These are the activations of a small neural network, seen along a few directions. Each row is one input.
Each table varies a few parts of the input and shows all the possible inputs, shuffled.
Descriptions start from the smaller parts, as in this example, which fits no table here: values(3) and (point or ring(11) or (ring(5) and line(6))).
Shared parts are said once, and a part with two or three values counts as separate values.

Other details of the inputs shift rows strongly along three fixed directions, in all tables alike. That doesn't count.

Rows:
row 1: -29, -18, -40, 14, 2, 4, 19, 5, -30, -16, -31
row 2: 15, -12, -63, -38, 58, 14, 12, 2, -28, -42, -35
row 3: -9, 18, -34, -9, -9, 29, -2, -30, 40, 3, -12
row 4: -10, -41, 13, 35, -12, -31, 18, 70, -81, -10, 3
row 5: -38, 6, -38, 42, -23, -14, 6, 7, -18, 1, -29
row 6: -12, -38, -39, -12, 24, 18, 31, 28, -10, -13, -17
row 7: -33, 40, -67, 0, 23, 4, -2, -15, -1, -11, -16
row 8: -11, -43, 5, 8, 12, -20, 20, 52, -53, -15, -9
row 9: -6, 0, -28, -39, 23, 27, 14, -41, 20, -32, -32
row 10: 38, 32, -22, -50, 47, 7, -9, -42, 26, -29, -10
row 11: -53, 16, -23, 71, -42, -15, -4, 33, -14, 43, 16
row 12: -26, 1, -56, 25, -6, 11, 10, -6, 20, 11, -23
row 13: 25, -24, 24, -40, 32, 3, 6, -15, 2, -23, -5
row 14: 40, -18, 57, -23, 18, -13, -4, -9, -8, -13, 20
row 15: -9, 28, 9, -12, 10, 1, -3, -49, 41, -8, 8
row 16: -37, 34, -6, 23, -13, -5, -9, -36, 22, 15, 1
row 17: 5, -51, -1, 34, -16, -10, 16, 73, -72, 9, 5
row 18: 9, 47, 59, 33, -49, -15, -32, -14, 24, 49, 59
row 19: 33, -26, 14, -37, 26, 18, 7, -6, 15, -6, 7
row 20: 2, 25, 3, -8, 1, 18, -5, -43, 49, 16, 19
row 21: 4, -4, -32, -33, 27, 23, 16, -46, 23, -38, -32
row 22: -66, 26, -9, 62, -41, -25, -13, 30, -24, 28, -3
row 23: 16, -47, -9, 14, -3, 1, 17, 50, -46, -5, -3
row 24: 8, 40, 57, 37, -42, -19, -40, -15, 27, 55, 56
row 25: 46, -33, 46, -14, 2, -3, -5, 39, -19, 2, 20
row 26: -43, 12, -24, 69, -46, -21, -13, 36, -8, 48, -1
row 27: -45, 29, -25, 43, -39, -17, -11, 0, -2, 15, -21
row 28: 21, -14, 24, -39, 19, 3, 13, -4, -5, -33, 1
row 29: -33, 30, -7, 23, -17, -10, -20, -28, 25, 17, -8
row 30: 50, -22, 14, -27, 13, 9, 12, -2, 11, -16, 6
row 31: -16, -5, -30, -36, 35, 23, 19, -40, 26, -26, -31
row 32: -3, 24, 5, -11, -1, 17, -8, -34, 49, 21, 16
row 33: -37, 13, -49, 11, -15, 27, 11, -6, 14, 11, -16
row 34: 50, -17, 60, -17, 12, -26, -5, -1, -4, -14, 17
row 35: 13, 7, 6, -37, 22, 16, 11, -48, 24, -27, -5
row 36: 20, -33, -21, -34, 31, 25, 16, -4, 16, -16, -16
row 37: -19, -36, -29, 10, 3, 9, 24, 58, -35, -3, -14
row 38: 38, 5, 37, -18, -4, 2, -12, -4, 30, 9, 17
row 39: 25, 10, 45, -24, 4, -6, -19, -22, 18, -8, 8
row 40: 6, -35, -40, -9, 6, 17, 26, 29, -14, -16, -30
row 41: -49, 22, -25, 47, -28, -22, -12, 0, 4, 22, -21
row 42: 42, -23, 97, -7, -6, -34, -13, 44, -46, 2, 37
row 43: -38, 12, -50, 12, -14, 23, 14, 1, 15, 6, -13
row 44: -36, 37, -1, 18, -20, -2, -20, -28, 21, 18, -7
row 45: 6, 39, 51, -7, -21, -9, -22, -33, 23, 10, 26
row 46: 46, -14, 46, -20, 4, 1, 7, 10, 1, -5, 39
row 47: 13, 64, -5, -30, 24, 3, -25, -55, 33, -1, 18
row 48: 44, -17, 53, -24, 4, 4, -8, 15, 0, 7, 27
row 49: 18, -31, -15, -35, 41, 12, 19, -21, 3, -39, -27
row 50: -20, 20, -26, -9, 5, 7, -1, -34, 34, -12, -33
row 51: 18, 83, 58, 22, -26, -39, -65, -24, 8, 44, 62
row 52: 14, -52, -9, 15, 6, -2, 15, 50, -41, -1, -3
row 53: -39, 3, -43, 35, -30, 13, 2, 20, -12, 22, -13
row 54: 5, -44, 1, 3, 1, -12, 13, 48, -60, -23, -21
row 55: 49, -25, 83, -5, -11, -16, -10, 52, -32, 18, 48
Each input here is: line(5) and (point or (values(2) and ring(5))).
- The inputs of row 32 and row 19 match in every part but the line(5) part. If row 55 is changed in the same way as row 32 into row 19, which row does it become? => row 48
- Which other rows does row 52 become when the values(2) part takes its other values? List them by row number. => row 49
- Which other rows does row 40 become when the line(5) part takes its other values? List them by row number. => row 3, row 33, row 43, row 53
- A walk changes only the ring(5) part. It starts at row 26 and steps to row 12. List the rest of the walk in order. => row 30, row 40, row 38
- List by row number the other rows that have the line(5) part in common with row 15. => row 4, row 6, row 7, row 8, row 11, row 22, row 28, row 37, row 43, row 46

Rows:
row 56: -21, 58, -37, -13, 4, 23, -6, -56, 52, 3, 10
row 57: -47, 16, -9, 41, -30, -13, -2, 3, -23, 16, 2
row 58: -31, 40, -7, 12, -29, 7, -9, -43, 24, 7, -5
row 59: 11, -44, 18, 20, -2, -31, 8, 37, -56, -4, -1
row 60: -21, 30, -34, 39, -17, -15, -16, -4, 5, 24, 8
row 61: -1, -19, -27, -38, 49, 26, 28, -45, 15, -39, -28
row 62: 0, -13, -18, -41, 20, 21, 18, -12, 15, -40, -29
row 63: -18, -4, -33, -4, 15, -1, 6, -20, 23, -15, -29
row 64: 20, -16, 26, -15, 25, -6, -6, 16, -18, 2, 9
row 65: 33, -1, 4, -34, 42, 10, 9, -16, 11, -19, 15
row 66: 22, 12, 71, -4, 4, -23, -20, -8, 17, 4, 35
row 67: -11, -79, -33, 19, -8, 15, 58, 86, -42, 18, -19
row 68: 36, -24, 66, 20, -37, 7, -21, 21, 15, 30, 56
row 69: 12, -20, -28, -21, 20, 16, 7, 11, -10, -16, -34
row 70: -22, 37, -7, 18, -23, -4, -15, -28, 40, 7, -13
row 71: 40, 2, 16, -33, 10, 9, 3, -1, -3, -16, 18
row 72: -11, -13, -58, 28, -4, 0, 16, 41, -40, -4, -26
row 73: 35, -14, 17, -31, 26, -4, -11, -8, 6, -4, 1
row 74: -30, 13, -11, 50, -38, -16, -5, 5, -20, 17, -15
row 75: 15, 11, 74, 2, -18, -30, -21, 15, -5, 9, 43
row 76: 30, -4, 24, -40, 11, 11, -4, 2, -3, -9, 1
row 77: -42, 31, -14, 25, -21, -2, -18, 4, -3, 29, 2
- Describe the family of inputs behind these rows. => values(2) or (line(4) and ring(5))

Rows:
row 78: -8, -40, -11, 15, 3, 3, 21, 58, -38, 5, 2
row 79: 14, -34, -10, -47, 54, 7, 27, 6, -18, -47, -19
row 80: -31, -1, -27, 17, 3, -13, 14, 22, -39, -10, -8
row 81: -6, 12, -46, -27, 23, 21, 19, -19, 1, -26, -26
row 82: -22, -26, -23, 21, -2, 6, 13, 37, -14, 12, -8
row 83: -7, 28, 0, 36, -38, -13, -19, -11, 20, 33, 8
row 84: 47, -33, 56, -11, 4, -8, 0, 25, -1, 9, 32
row 85: -17, 44, -4, 21, -34, -4, -16, -3, 7, 30, 21
row 86: -2, -9, -46, -21, 19, 32, 8, -19, 7, -15, -22
row 87: 21, 15, -1, -30, 8, 16, -10, -42, 51, 1, -3
row 88: 37, -17, 57, -14, 13, -31, -10, 8, -13, -12, 20
row 89: -22, 34, -1, 28, -31, 3, -5, -5, 19, 33, 29
row 90: -21, 30, 5, 39, -23, -29, -15, -21, 11, 15, 5
row 91: -16, -9, -26, 24, -2, -2, -1, 23, -46, -3, -16
row 92: 4, 21, 4, -27, 25, 11, -10, -58, 30, -20, 6
row 93: 39, -28, 66, -17, -23, -1, 1, 20, -2, -24, 17
row 94: -17, 32, 4, 24, -29, -7, -28, 0, 18, 34, 10
row 95: -2, -4, -40, -19, 23, 13, 9, -19, 11, -22, -38
row 96: -32, 34, 10, 27, -15, -24, -25, -10, 10, 17, 9
row 97: 43, 7, 16, -30, 16, 0, -1, -38, 26, -19, -5
row 98: -34, -8, -62, 7, 8, 37, 17, -18, 18, -1, -20
row 99: 21, 7, 2, -18, 8, 21, 6, -46, 59, 3, 8
row 100: -2, -28, -14, 7, 0, -3, 9, 57, -46, 2, -6
row 101: 16, 5, 33, 3, -3, -20, -18, 19, -17, 6, 9
row 102: -22, -2, -26, 16, 0, -6, 4, 33, -38, -1, -18
row 103: 21, -31, 86, -24, -8, -10, 9, 0, -13, -2, 14
- Describe the family of inputs behind these rows. => values(2) or (line(4) and (point or line(5)))
- Which other rows does row 92 become when the line(4) part takes its other values? List them by row number. => row 86, row 91, row 98
